A small network was shown many inputs. Here are its activations along a few directions, one row for each input.
In each table, some parts of the input vary, and every possible input appears once, in random order.
A made-up example of a description, with smaller parts first: one of 2 separate values, together with either a single point or one of 11 places around a ring or (one of 5 places around a ring, together with one of 6 places along a line).
Shared parts are said once, and a part with two or three values counts as separate values.

Other details of the inputs shift rows strongly along two fixed directions, in all tables alike. That doesn't count.

Rows:
R1: [ -7  -8  10 -27  26  -5  24  -8 -12 -32 -25 -15  14   3 -42]
R2: [-14  11 -20  12  16  10   6 -11  28  28 -30   2  26   6  -7]
R3: [  8   1 -16   2   6  14  12 -12  24  11 -39  -2  15  17 -24]
R4: [ -5  -4 -25  26  13  -1  22  -6  19  18 -30 -13  19   4 -22]
R5: [  7   9  -1   1 -28   6 -22  10   7  21   2  -6  -3  -2  26]
R6: [ 11   1 -15  32 -23   4 -14   6   8  22  17   4 -13  -2  24]
R7: [ -1 -10  17  -3   1 -19   1   9 -33 -26  28  -7 -14 -18   4]
R8: [ -6  10  -5   9  -9   7 -25   2  10  31  12   6   0  -6  32]
R9: [  8   2 -19   1   3  13  17 -10  28  16 -38  -2  17  17 -18]
R10: [ 11  -1  -5  23 -20  -7 -12   4   3  17  18   7 -16  -1  20]
R11: [-22  -1  13 -21  46  -6  31  -5 -10 -32 -13  -2  17  -1 -32]
R12: [  9   3 -21   3   0  13  14  -7  31  19 -37  -1  18  16 -14]
R13: [ -1   1  -8  27 -21  -3 -16  10   4  25  15  -5  -5  -4  20]
R14: [ -9 -14   3  -5  29 -22  32  -5 -12 -23 -14 -11   9  -3 -38]
R15: [-10   5 -15   5  25  12  17 -16  23   8 -28  13  20  12 -15]
R16: [ -8 -12  24 -13   3 -26   1  12 -36 -34  35  -4 -17 -15  -2]
R17: [  9   9   1   9 -29  11 -30   4   8  26   0  -8  -6  -1  23]
R18: [  2   6 -18   8   1  11   4  -7  26  27 -43 -13  20  13 -16]
R19: [-11  -6  -4 -19  38   0  25 -14   2 -18 -11  10  13   3 -25]
R20: [  2  -1  19 -21 -13  -4 -11  10 -20 -15  16  -7  -9  -8  12]
R21: [ -2 -13  16  -8   0 -16   5   9 -30 -37  40   4 -20 -10  -2]
R22: [  1  -8   3 -25  22   1  28  -7  -4 -28 -23  -2  10   9 -38]
R23: [  1  12   3   8  -6  10 -17   4   6  12  18  16  -8   2  30]
R24: [  0  -5  30 -33  -4  -9  -8  11 -36 -35  23  -7 -14 -12   2]
R25: [ 15   6  -1   2 -25  12 -21   3   6  14   3   4 -11   6  18]
R26: [ 17   7  -2   9 -31  16 -27   1  11  22   4   3 -11   5  24]
R27: [-19   0  31 -26  14 -10  -5   5 -34 -37  32   7 -10 -17   9]
R28: [  7 -13  15  -2   0 -15   4   5 -29 -30  31   4 -20 -12   3]
R29: [  8  -1  -7  24 -22  -5 -14   7   7  19  19   8 -14   1  20]
R30: [ -1  11  -2   5 -10   9 -20  -2   6  14  19  17  -6  -1  28]
Description of these inputs: one of 2 separate values, together with either one of 4 places along a line or one of 5 places around a ring or one of 6 places along a line.
Q: The inputs of R7 and R28 match in every part but the choice among 2 separate values. If R27 is changed in the same way as R7 into R28, which row does it become?
A: R15
Q: Which other rows does R2 become when the choice among 2 separate values takes its other values? List them by row number.
A: R30
Q: Which other rows does R8 become when the choice among 2 separate values takes its other values? List them by row number.
A: R19

Rows:
R31: [ -6 -19  -5   2  38 -15  41 -12 -10 -27 -31 -12  14  -2 -54]
R32: [ -7  -6 -18   8  32  -6  35 -15  14   1 -18   2  18   4 -27]
R33: [  7  14 -18  25  -8  19 -13 -13  40  41 -25  18   7  20  13]
R34: [ -4  -4  21 -33  10   2  -7  -2 -28 -41  32  11 -17  -7   3]
R35: [ -5  -3  -4 -24  24  -5  28  -9   0 -15 -39 -15  22   4 -43]
R36: [ 15   1  -7   2 -18  16 -16  -4  11  16  -4   1  -5   7   3]
R37: [ -7   6  29 -33  -5  -9 -21  10 -35 -27  40   6 -17 -18  24]
R38: [ 21   6   3  11 -30   9 -25   0   9  18   3  11 -14   9  19]
R39: [  4 -16   3  -8  16 -18  27  -2 -13 -31   5  -7  -5  -8 -25]
R40: [ -8   6 -12   2   1  15   0 -11  25  23 -23   6  17   4  -1]
R41: [-10   4  24 -23   3  -6 -17  11 -17  -9  23  -1  -4 -13  16]
R42: [  9  -3 -30  22 -15  -3   9   9  30  31 -14  -3   9  14  -3]
R43: [  1   7 -24  47 -17   5 -11  -3  27  43 -23 -13   6  11   3]
R44: [  8  20  -5  22 -28  24 -28  12  18  28  13   8  -5  -2  50]
R45: [ -6 -10  24  -3   4 -17 -13   7 -45 -29  49  10 -24 -22  21]
R46: [-24  -7  -1   4  44 -11  34 -12  -2 -20 -22  -6  17   1 -45]
R47: [ -7  -7   9 -24  18  -8  17  -1  -6 -14 -24 -19  16   4 -31]
R48: [ 14  14 -12  20 -21  21  -5   9  15  27 -16  -7   2   9  18]
R49: [ 12   5   5   1 -41   8 -36   6  -4  15  19   0 -14  -3  38]
R50: [ -8  -8  17 -18  -7 -22  -3  20 -30 -29  56  13 -24 -12  22]
Q: What do these inputs look like to the network?
A: one of 2 separate values, together with either a single point or one of 4 places along a line or one of 5 places along a line
Q: The inputs of R37 and R35 match in every part but the choice among 2 separate values. If R32 is changed in the same way as R37 into R35, which row does it become?
A: R39
Q: Which other rows does R32 become when the place on the line of 4 takes its other values? List them by row number.
A: R45, R46, R50
Q: Which other rows does R33 become when the place on the line of 5 takes its other values? List them by row number.
A: R34, R37, R40, R41
